These are the activations of a small neural network, seen along a few directions. Each row is one input.
Each table varies a few parts of the input and shows all the possible inputs, shuffled.
A made-up example of a description, with smaller parts first: ring(5) and (point or ring(11) or (values(2) and line(6))).
Shared parts are said once, and a part with two or three values counts as separate values.

Other details of the inputs shift rows strongly along two fixed directions, in all tables alike. That doesn't count.

A family of inputs:
r1: [ 2  4  1  2  6  8  3 19 -1 -4 -1  9]
r2: [  1 -14   7  -5   0 -15  -9   0  -4   3  -6  -8]
r3: [ 21   1  -2   9  -2   0   3  18  -3 -22   4   4]
r4: [  0  11  -2  10  10  17  10  24   2 -10   5  12]
r5: [ 11  -7   8  -1  -4  -7  -4  20 -10  -3  -9   5]
r6: [ 33 -11  12   3  -7 -13  -4  29 -18 -17  -2  -1]
r7: [-26   3  -7  -6   1  14   6 -17  10  26   3   5]
r8: [-17   0  -5  -9  16  -3  -9 -23   3  29  -5  -1]
r9: [  8 -13  10 -14 -21 -22 -16 -32 -16  17 -10  -3]
r10: [  1  15  -5   8  10  17   9  20   9 -16   0  -5]
r11: [ 2 -3 -3  5  1  1  3  7  0 -6  8 16]
r12: [-8  7 -7  3 18 10  3 -5  5  6  9  5]
r13: [-30  16 -11   0  28  21   7 -13  18  16   5  -2]
r14: [  9 -14  13  -7 -13  -3  -5  -7  -9   8  -2  -4]
r15: [ 25 -27  10  -4 -21 -32 -16   5 -12 -12 -12  -6]
r16: [  2  14  -2  12   9  20  13  28  11 -26   3  -7]
r17: [ -9   6  -1  -8  -8  -2  -1 -21   7  18   0  -6]
r18: [  1  -2   1   3 -12  11  12  16 -10 -13   6   5]
r19: [  8  15  -2   8   7   3   7   9   4 -12   6   3]
r20: [ 5 -2  6  1  0  0  2 24 -4 -8 -5  3]
r21: [ -8 -17   4 -15  -7 -37 -24 -38  -1  28 -15  -6]
r22: [-24  21 -17   3  24  22   6 -13  18  14   0   0]
r23: [-6 -1  4  1  3  3  2 16  1 -4 -4  2]
r24: [  8  -4   0  -4 -15  -1  -1  -2  -1   4  -3  -7]
r25: [-15  -4  -7  -5   5  -7  -8 -21  10  12  -6  -4]
r26: [-19  -4  -4 -12   1   3  -2 -28   6  32   2  -4]
r27: [  6 -23   2 -11  -9 -29 -20 -20 -15  23  -9  14]
r28: [  8  -6   3   1 -11   4   8   9 -14 -13   7  -5]
r29: [-8 10 -7  8 14 17 10 11  6 -3  7 15]
r30: [ 17  -2  10  -2  -7 -18  -7  10  -7  -6 -11  -8]
r31: [ -4  -3 -12  -2   6  -6  -8 -26   5  13   2   9]
r32: [ 14   9   4   4   2  -4   2  15  -2 -12  -2  -3]
r33: [-12  -7  -9  -5  11  -9 -10 -32   2  23   6   9]
r34: [-10   1   2   4   5   7   6  16   6  -8   0   2]
r35: [  1  11  -2  12   6  16  11  26  12 -28   4  -7]
r36: [ 15   2  11  10  -8  21  16  26  -8 -31  11  -3]
r37: [ -9 -12   1  -4   4  -9  -5 -10   4   4   2  -3]
r38: [-24  18  -6   1  17   7   2 -16  17  11   0  -6]
r39: [ 22 -25   8  -9 -10 -33 -19 -10 -19  10  -5   4]
r40: [ 6 11  4  3  5 -2  2 10  1 -6 -4 -5]
r41: [-12  22 -15   9   5  34  24  11  14 -16  14  -5]
r42: [-36  10 -16  -3   7  21  12 -18  11  22   8   6]
r43: [-16  19  -3   8  14  12  10   5  18 -10   6  -8]
r44: [ 9  5 -5  4  5  2 -2  3 -1 -2 -3  2]
r45: [ 7  1  2  0  8  0 -2 11 -4 -1  0 -1]
r46: [  7   7   3   8  -8  21  10   8   4 -13   3  -4]
r47: [  1  13  -2   7  -7  12  14   5  -3 -17   9  -5]
r48: [ 37  -8   5   5 -12 -13  -5  24 -14 -22  -4   2]
r49: [ 10   6  -2   6   2  -5   3   1   3 -13   9   6]
r50: [-21  21 -12   0   3  15  12 -14  12   6  10  -5]
r51: [-14 -26   3 -18  -7 -31 -24 -30  -5  32 -16   5]
r52: [ 20  -1   7   7 -17  12   7  15 -10 -26   1  -3]
r53: [  5 -14  12  -6 -18  -2  -4  -2  -9   9  -6   5]
r54: [-12  -7   1  -7   9  -8  -9 -13   1  16  -5  -6]
r55: [-26 -11  -5  -7   5  -8  -9 -24   8  21  -2   7]
r56: [-18  20  -6  13  14  18  16   7  23 -19  13  -4]
r57: [ 20   1   4   5  -4 -13  -1   8  -5 -14   3   3]
r58: [-24   1 -16  -8   1   4  -2 -44   0  28  -2   0]
r59: [ 31  -3   5   5  -8  -6  -3  30 -11 -22  -7  -3]
r60: [ 22 -23  18  -6 -28 -12  -7   9 -25  -7  -7   5]
r61: [-20   4  -4   3  15  10   6  -1  14  -2   7  -4]
r62: [ 20  -9   7  -7  -9 -30 -18  -9 -14  10 -12   0]
r63: [ 31 -15  22  -5 -31 -22 -12   3 -18  -6 -10  -8]
r64: [-23  10 -12  -1   8  20  13 -10   8  10  13  -4]
Each input here is: line(4) and (ring(5) or line(11)).
Question: The inputs of r10 and r30 match in every part but the line(4) part. If r44 is changed in the same way as r10 into r30, which row does it become?
Answer: r62
Question: A walk changes only the ring(5) part. It starts at r26 and steps to r14. List the rest of the walk in order.
Answer: r36, r28, r64
Question: Change only the ring(5) part in r63. List by row number the other rows that result.
Answer: r9, r17, r47, r50
Question: A walk changes only the line(4) part. It starts at r29 and steps to r12. List the rest of the walk in order.
Answer: r48, r19

A family of inputs:
r65: [-30  14 -14   0  27   3  -7 -36  23  24  -1  -2]
r66: [ 13   7   3   8   6  -5   1  21   8 -23  -2  -6]
r67: [ 13  -2   3   7  14  -3   1  28  -3 -16   2   4]
r68: [-33  34 -20  12  41  32  16  -9  34  -1  13  -3]
r69: [-16  -1  -4  -3 -11   8   7 -28   3   8  11   0]
r70: [-17  38 -14  24   8  61  42  18  20 -37  33   3]
r71: [-14   1  -8  -1  26   0  -6  -6   9  14  -3   7]
r72: [-3  2 -4  2 17 -6 -5  9  5  4 -3  8]
r73: [-35  36 -20  13  36  28  15  -8  34   1  10   1]
r74: [-27   3 -12  -5  28  -3 -11 -22  16  28  -6  10]
r75: [ 42  -6  25   6 -40   3  13  50 -20 -48  -1 -20]
r76: [-10 -12  -4 -17   7 -39 -29 -49  -1  41 -16  -2]
r77: [ 40 -27  19  -1 -12 -35 -19  33 -21 -18 -15   1]
r78: [ -6 -16  -2 -11   8 -31 -23 -20  -3  29 -17  11]
r79: [ 27  19  14  15 -22  29  28  48  -5 -49  10 -16]
r80: [ -9  -5  -6 -12   9 -31 -22 -37   5  31 -13  -2]
r81: [-20   2 -10  -3  21  -7 -10 -14  10  24  -6  11]
r82: [ -3   6   2  10 -15  25  24  17   6 -29  16  -8]
r83: [  3  -4   0 -13 -21 -10 -10 -38 -11  27  -9  -8]
r84: [-17  16   0   8   2  41  24  21   8 -12  11  -3]
r85: [-13 -26   3 -15 -17 -12  -9 -26 -10  26  -3   5]
r86: [  9  20  -1  14  17  12  11  27  12 -28  10  -7]
r87: [-29  10 -14  -3  35   5  -6 -22  16  30   2   9]
r88: [  1   3   6  -2 -11  15   8   6  -7   3   0  -1]
r89: [  4   0   1  -4 -12  10   3  -5 -11  12  -1   3]
r90: [ 14 -33  15 -14 -32 -20 -12   1 -24   8 -11  -4]
r91: [ 18 -34  14 -11 -32 -23 -10  -4 -26   4  -3   8]
r92: [ 43  -1  11   9 -32   5  11  31 -21 -39   6  -4]
r93: [-37  36 -21  13  36  29  16  -8  35  -1  10   2]
r94: [ 10 -30   5 -15 -26 -23 -16 -25 -26  22  -5  12]
r95: [ 27 -23   8  -9 -28 -16 -11  -3 -29   8  -6   9]
r96: [ 1  0 -1  2 15 -7 -5 12  1  0 -2  7]
r97: [ 16 -25  14 -13 -38 -21 -11  -8 -18   1 -10 -15]
r98: [ 41  -2  13  11  -5 -12   3  45  -9 -45   1 -11]
Question: The inputs of r91 and r69 match in every part but one. If r74 is changed in the same way as r91 into r69, which row does it become?
Answer: r66
Question: What is each input in this table made of?
Answer: values(2) and (ring(8) or ring(9))
Question: A walk changes only the ring(8) part. It starts at r85 and steps to r91. List the rest of the walk in order.
Answer: r94, r95, r89, r88, r84, r90
Question: Change only the values(2) part in r89. List by row number the other rows that result.
Answer: r83

A family of inputs:
r99: [ 19 -21  12  -7 -15 -43 -23  -4 -12  -1 -22  -6]
r100: [  2   7   1   4   1  27  12  14  -1 -15   5  -7]
r101: [ 28  -5  13   7 -12 -13   1  48 -11 -30  -6   7]
r102: [ 18   4   6   8 -17  -4   9  33  -2 -38   1 -13]
r103: [-17   2  -1 -10  -6   8  -6 -28   4  27  -9   0]
r104: [-27  29 -13  10  23  20  12  -5  28  -1   1   1]
r105: [ 12  -9   9   7 -17   4   6  22  -2 -29   4  -6]
r106: [-15  28 -15  12  11  34  23 -16   9  -3  26  14]
r107: [  7  -2   4   4   9 -10  -7   3   8  -9  -1  -7]
r108: [-26  -8  -6  -9   5   4 -10 -41  10  29   2  -3]
r109: [ -8   6  -5  -6  -9  -9  -1 -14   5   8  -8  -8]
r110: [-29   5 -13  -7   7  -6  -5 -39  17  23   1  -8]
r111: [ 17   3  13   5 -13   9  11  28 -14 -16   5  -4]
r112: [ 18 -17   7 -12 -13 -29 -15 -11 -13   5  -8 -17]
r113: [  5 -13  10  -6  -7  -7   0  -3 -12   3   4  -5]
r114: [-16   8   3  -4  -3  11   6 -13   3  20   2   3]
r115: [ 22   8   6   7   8   2   3  28  -2 -26  -2 -10]
r116: [  5 -19   5  -9  -5 -33 -18  -1 -11   7 -13   8]
r117: [ -4  25 -18  14  23  20  11   1   8  -8  18  21]
r118: [ 27  -8  -2  -3  -7 -33 -21 -29 -12   8  -9   6]
r119: [  2  -1   9   5  -3  10  12  16   1 -16  15  -2]
r120: [ -8  15  -3   0  13   2  -3 -11  16  12  -8  -1]
r121: [-29  25 -12   8  15  44  16  -8  17   8   8  -3]
r122: [ 22  -8   7  10  -1  12  14  47  -9 -33   9   2]
r123: [-26  37 -17   9  21  36  18  -4  22   3  10 -11]
r124: [-1  6  2  0  9 -1 -4  9  3  9 -6 10]
r125: [ 27   8   7   5  -8   4  10  33  -7 -31   2 -17]
r126: [ 23 -27  12 -13 -23 -24 -16   6 -21  15 -18   8]
r127: [  1  31 -18  16   8  24  19  -7  13 -17  19   1]
r128: [ 14   0  14  11 -18   6  18  41  -8 -39   9  -2]
r129: [-22   2 -11  -9   9  -5  -7 -37  15  25   3 -11]
r130: [ -2 -17   2  -9   9 -24 -19 -11  -3  17  -4   6]
r131: [ 12   3   5  12   4  -4   3  24  10 -31   2  -6]
r132: [-28  -9 -11 -11   3  -3  -8 -30   4  38 -10  13]
r133: [ 20 -23  16 -15 -20 -23 -12  -5 -27  10  -7  -6]
r134: [-30  -4  -7  -9  -3   2  -6 -35   6  22  -6   0]
r135: [-18  34 -10   7  11  30  19   2  23  -2   7  -8]
r136: [ 17 -24  14 -12 -34 -25 -16  -5 -18   4 -19  -3]
r137: [-21  -6 -10 -10   9   3 -10 -26  -1  41  -7   9]
r138: [  6  14   1  11  14  14   7  33  -1 -13   3   5]
r139: [-34   9  -6  -6   2  10   7 -28  10  26   2   6]
r140: [ -9  -5  -5   7   5  13   9  16   8 -11   9   8]
r141: [ -2  -1   7   7  -7   7  14  15   2 -18  13  -1]
r142: [-26   6 -13   7  23  29  13   2  19   3  16   8]
r143: [ -2  15  -3   7  24  18  11  24   4 -11   7   5]
r144: [ 25 -22  12  -9  -5 -37 -22  -5 -13   1 -15 -11]
r145: [ -9 -14  -5 -13   7  -4 -12 -19  -9  30  -6   6]
r146: [ 26  -9   2  -1 -23  -8  -7 -14 -18  -6   0   7]
r147: [ 12  -6   6  -7  -1 -25 -21 -13  -8  18 -19  -8]
r148: [ -7 -11   0 -10  15 -18 -16 -17  -4  23  -5   6]
r149: [ 19   7 -10  14  -1  19  16  21  -6 -25  16  19]
r150: [ -7 -13  -3  -1  -4  -4   0   6  -3   1  -4   9]
r151: [  3 -19   6 -10 -10  -9 -11 -18 -11  11  -6  -8]
r152: [ 15 -13   8   4  -2 -19  -6  26  -6 -18  -1   6]
Question: What is each input in this table made of?
Answer: ring(6) and (point or ring(8))
Question: The inputs of r137 and r138 match in every part but the ring(6) part. If r145 is changed in the same way as r137 into r138, which row does it become?
Answer: r143
Question: The inputs of r125 and r100 match in every part but the ring(6) part. If r102 is changed in the same way as r125 into r100, which row does it become?
Answer: r134
Question: Change only the ring(6) part in r114. List by row number the other rows that result.
Answer: r103, r120, r124, r126, r135
Question: Change only the ring(6) part in r148. List by row number the other rows that result.
Answer: r112, r113, r122, r144, r151
